A small network was shown many inputs. Here are its activations along a few directions, one row for each input.
Each table varies a few parts of the input and shows all the possible inputs, shuffled.
Descriptions start from the smaller parts, as in this example, which fits no table here: one of 8 places around a ring, together with either a single point or one of 9 places along a line or (one of 3 separate values, together with one of 6 places along a line).
Shared parts are said once, and a part with two or three values counts as separate values.
In the rows, zero is written as 100.

Other details of the inputs shift rows strongly along two fixed directions, in all tables alike. That doesn't count.

Table:
R1: 104; 70; 103; 83; 102; 94; 88; 94; 54; 99; 86; 153
R2: 81; 93; 126; 109; 108; 86; 130; 118; 138; 99; 110; 78
R3: 68; 120; 110; 116; 100; 107; 119; 123; 122; 99; 100; 79
R4: 120; 88; 83; 83; 113; 108; 98; 80; 89; 88; 64; 128
R5: 62; 114; 126; 111; 91; 115; 90; 123; 108; 106; 171; 60
R6: 128; 97; 101; 91; 121; 86; 110; 79; 107; 106; 97; 110
R7: 90; 116; 123; 126; 108; 78; 124; 122; 147; 123; 148; 43
R8: 94; 113; 102; 94; 120; 106; 92; 106; 109; 93; 108; 88
R9: 68; 114; 96; 85; 102; 129; 72; 132; 117; 67; 83; 108
R10: 68; 113; 96; 93; 70; 139; 60; 112; 77; 81; 117; 96
R11: 95; 102; 91; 88; 94; 113; 46; 116; 50; 89; 107; 124
R12: 122; 54; 120; 115; 86; 67; 162; 56; 92; 138; 121; 110
R13: 63; 127; 118; 103; 119; 103; 94; 130; 133; 95; 129; 72
R14: 99; 112; 66; 88; 94; 139; 72; 99; 74; 67; 50; 125
R15: 97; 122; 94; 109; 93; 111; 99; 105; 104; 102; 93; 76
R16: 159; 77; 93; 115; 99; 63; 151; 46; 93; 139; 79; 91
R17: 123; 104; 102; 115; 115; 84; 120; 86; 111; 122; 121; 68
R18: 130; 99; 90; 108; 93; 86; 116; 75; 102; 118; 79; 99
R19: 71; 109; 108; 117; 89; 103; 118; 128; 125; 92; 97; 77
R20: 80; 87; 100; 76; 90; 131; 70; 98; 77; 76; 105; 132
R21: 118; 74; 94; 74; 95; 104; 77; 67; 73; 94; 113; 139
R22: 86; 117; 107; 118; 90; 101; 107; 120; 126; 104; 106; 65
R23: 68; 120; 108; 115; 100; 112; 123; 125; 118; 102; 99; 76
R24: 119; 54; 124; 122; 96; 48; 162; 76; 74; 151; 105; 119
R25: 116; 111; 74; 87; 92; 115; 54; 104; 97; 70; 84; 106
R26: 54; 123; 111; 117; 94; 112; 111; 141; 134; 93; 106; 71
R27: 99; 108; 77; 71; 108; 134; 70; 100; 84; 69; 58; 138
R28: 95; 78; 129; 104; 112; 67; 115; 103; 82; 127; 136; 109
R29: 162; 65; 81; 83; 109; 62; 111; 54; 98; 104; 74; 139
R30: 139; 101; 90; 101; 108; 85; 98; 78; 107; 111; 98; 101
R31: 99; 109; 81; 78; 107; 114; 58; 108; 106; 72; 88; 120
R32: 133; 94; 71; 97; 80; 97; 89; 81; 90; 90; 62; 114
R33: 86; 101; 95; 100; 78; 108; 70; 115; 51; 101; 94; 113
R34: 123; 107; 103; 113; 112; 83; 121; 90; 114; 124; 122; 73
R35: 80; 108; 109; 95; 114; 109; 102; 114; 120; 91; 91; 102
Each input here is: one of 5 places around a ring, together with either one of 2 separate values or one of 5 places along a line.
Changing only the place on the ring of 5 turns R5 into R10. The same change can be made to R30. Which row results?
> R18
List by row number the other rows that have the place on the ring of 5 in common with R1.
> R2, R4, R9, R20, R27, R35
Which other rows does R28 become when the choice among 2 separate values takes its other values? List them by row number.
> R21
Which other rows does R23 become when the place on the ring of 5 takes its other values? List them by row number.
> R6, R15, R27, R34
